A small network was shown many inputs. Here are its activations along a few directions, one row for each input.
In each table, some parts of the input vary, and every possible input appears once, in random order.
A made-up example of a description, with smaller parts first: one of 6 places along a line, together with either a single point or one of 11 places along a line or (one of 3 separate values, together with one of 5 places around a ring).
Shared parts are said once, and a part with two or three values counts as separate values.
In the rows, zero is written as 128.

Other details of the inputs shift rows strongly along three fixed directions, in all tables alike. That doesn't count.

Rows:
r1: [142  99 121 111 111 159 107 137 151 158 115 147]
r2: [124  98 128 103 147  99 122 129 139 153 124 120]
r3: [132 169 190 208 136 124 121 171 123 109 147  77]
r4: [136 163 171 162 150  86 160 140 125  78 144  95]
r5: [144 160 138 174 130 115 166 118 106  80 166 101]
r6: [131 120 108 113 104 151 108 117  74 172 101 155]
r7: [145  91 126 152  95 196  75 169 127 189 118 136]
r8: [134 120 140 108 150 127 133 120 174 118 137 140]
r9: [142 128 131 170 131 134 143 134 142 113 152  97]
r10: [132 105 139  92 194  75 174 107 217  90 156 111]
r11: [136 123 123 154  98 153  95 133 116 156 134 142]
r12: [130  96  94  71 139 129 141  99 180 151 133 132]
r13: [145  58 113 157 118 177  69 159 179 197 117 108]
r14: [130 109 147  58 175  83 173  87 208 107 160 112]
r15: [101  70 113 100 112 142 132 108 121 158 113 147]
r16: [140  62 159 102 181  86 129 127 240 139 158  84]
r17: [106 106 131 140  80 171  98 157  93 149 105 162]
r18: [141 177 119 184  93 154 120 134  88 114 148 124]
r19: [105 154  95  53 119 104 148  92  99 125 101 162]
r20: [129 148 174 190 144  98 125 180 138  98 137  76]
r21: [117 185 123 168  98 136 122 141  40 114 122 121]
r22: [139 159  71 119  85 154 125  74  64 132 122 158]
r23: [130 134 120 127 104 154 110 143  95 154  98 147]
r24: [111 139 101 104 100 152 103 136  77 168  99 149]
r25: [119 136 119  90 138 132 128 119 118 139 104 160]
r26: [140 153 152 198 138 138 107 164 165 106 149 102]
r27: [136  60 143 107 141 139  89 142 210 187 131 120]
r28: [ 98 148 132 114 138 105 193  83 102  61 135 146]
r29: [130 184 106 126 100 116 159  75  12 100 127 156]
r30: [118  61 129 166  91 191  92 182 119 172  93 134]
r31: [103 147 159  96 184  68 145 130 190  99 132 108]
r32: [123 161 109  86 133 122 156  93  79 111 109 170]
r33: [140  81 108  86 147 115 144 121 182 139 129 132]
r34: [114  58 112  76 139 134  79 177 185 204  83 128]
r35: [143 183 159 222 144 124 149 133 138  51 161  83]
r36: [126 158 145 145 158  94 150 136 110  83 135 117]
r37: [114 169  91 102 103 152 122 108  50 131  92 180]
r38: [112 113 108  48 131 116 124 117 149 161  96 157]
r39: [129 124 139  93 164  78 150 118 234 111 155 108]
r40: [131 162 148 149 125 112 144 123 138 100 166 119]
r41: [123 115 122 138 120 139 101 167 104 162 114 118]
r42: [122 168 120 156 123 129 129 139  60 101 114 137]
r43: [115 169 145 141 142  73 154 109  98  89 146 103]
r44: [133 169 105 108 128 101 185  68 128  68 145 130]
r45: [126 136 136 140 117 136 108 129 101 154 116 129]
r46: [105 102 130  83 146 101 104 129 167 171 112 120]
r47: [ 98 120 130 125 106 155 116 136  97 127 113 172]
r48: [130 128 100  66 161 106 148  88 189 115 132 142]
r49: [ 95 102  97  60 115 128 173  79 103 128 121 164]
r50: [143 109 192 213 165 132  93 214 169 131 130  77]
r51: [149 127 132 167 100 165 108 121  89 133 132 127]
r52: [125 104  99  73 134 112 120  95 182 161 137 143]
r53: [132 142 131 159 119 134 123 156  77 132 128 115]
r54: [132 135 111  87 151  84 193  73 166  79 147 125]
r55: [112 138 106 116 125 139 105 145  93 142  95 148]
r56: [135 170 176 162 147  92 157 137 129  80 141  97]
r57: [117 137 103 103  98 158 104 132  79 171 100 155]
r58: [139  71 100  60 137 136 127 114 162 165 129 144]
r59: [121 144 109  64 144  79 175  93 109 101 123 146]
r60: [120 176 174 179 132  99 127 133 114 102 144  92]
r61: [104 113 153 163  95 162 100 166 104 145 129 135]
r62: [120 127 145  74 164  86 160 109 162 129 137 120]
r63: [128  98  66  57 122 125 152  59 125 148 122 163]
r64: [151  72 119 174 115 168  85 161 134 178 125 114]
r65: [142 118 103 157 124 163 127 131 120 122 120 136]
r66: [149  80 107 131 118 171  77 166 188 183 107 121]
r67: [133 153 155 168 141 122 127 144 157  96 153 123]
r68: [130 189 105 122 101 125 167  90  13  97 129 155]
r69: [147 115 182 215 130 140  87 204 195 132 149  85]
r70: [148 136 160 150 137 122 144 128 155  90 146 104]
r71: [140 144  97 120 112 145 127 109 124 134 135 130]
r72: [148 117 128 151 120 176 107 140 114 129 117 141]
r73: [149 110 116 115 123 134 136 121 132 118 129 134]
r74: [117 140 113 153  98 146  88 144  62 159 103 130]
r75: [105 123 198 202 122 120 108 163 142 112 154  94]
r76: [146 164 128 152 130 129 157 105  89  67 146 134]
Description of these inputs: one of 4 places along a line, together with either one of 2 separate values or one of 8 places around a ring or one of 9 places around a ring.
Question: Changing only the place on the line of 4 turns r19 into r24. The same change can be made to r23. Which row results?
Answer: r3
Question: Changing only the place on the line of 4 turns r28 into r15. The same change can be made to r48. Which row results?
Answer: r22
Question: Start at r18 and move only the place on the ring of 9, one step at a time. The first step leads to r40. Which rows follow, in order?
Answer: r7, r14, r58, r5, r9, r12, r71
Question: Change only the place on the ring of 8 in r55. List by row number the other rows that result.
Answer: r25, r31, r32, r36, r37, r42, r50
Question: Change only the choice among 2 separate values in r61. List by row number the other rows that result.
Answer: r49
Question: Change only the choice among 2 separate values in r17. List by row number the other rows that result.
Answer: r30
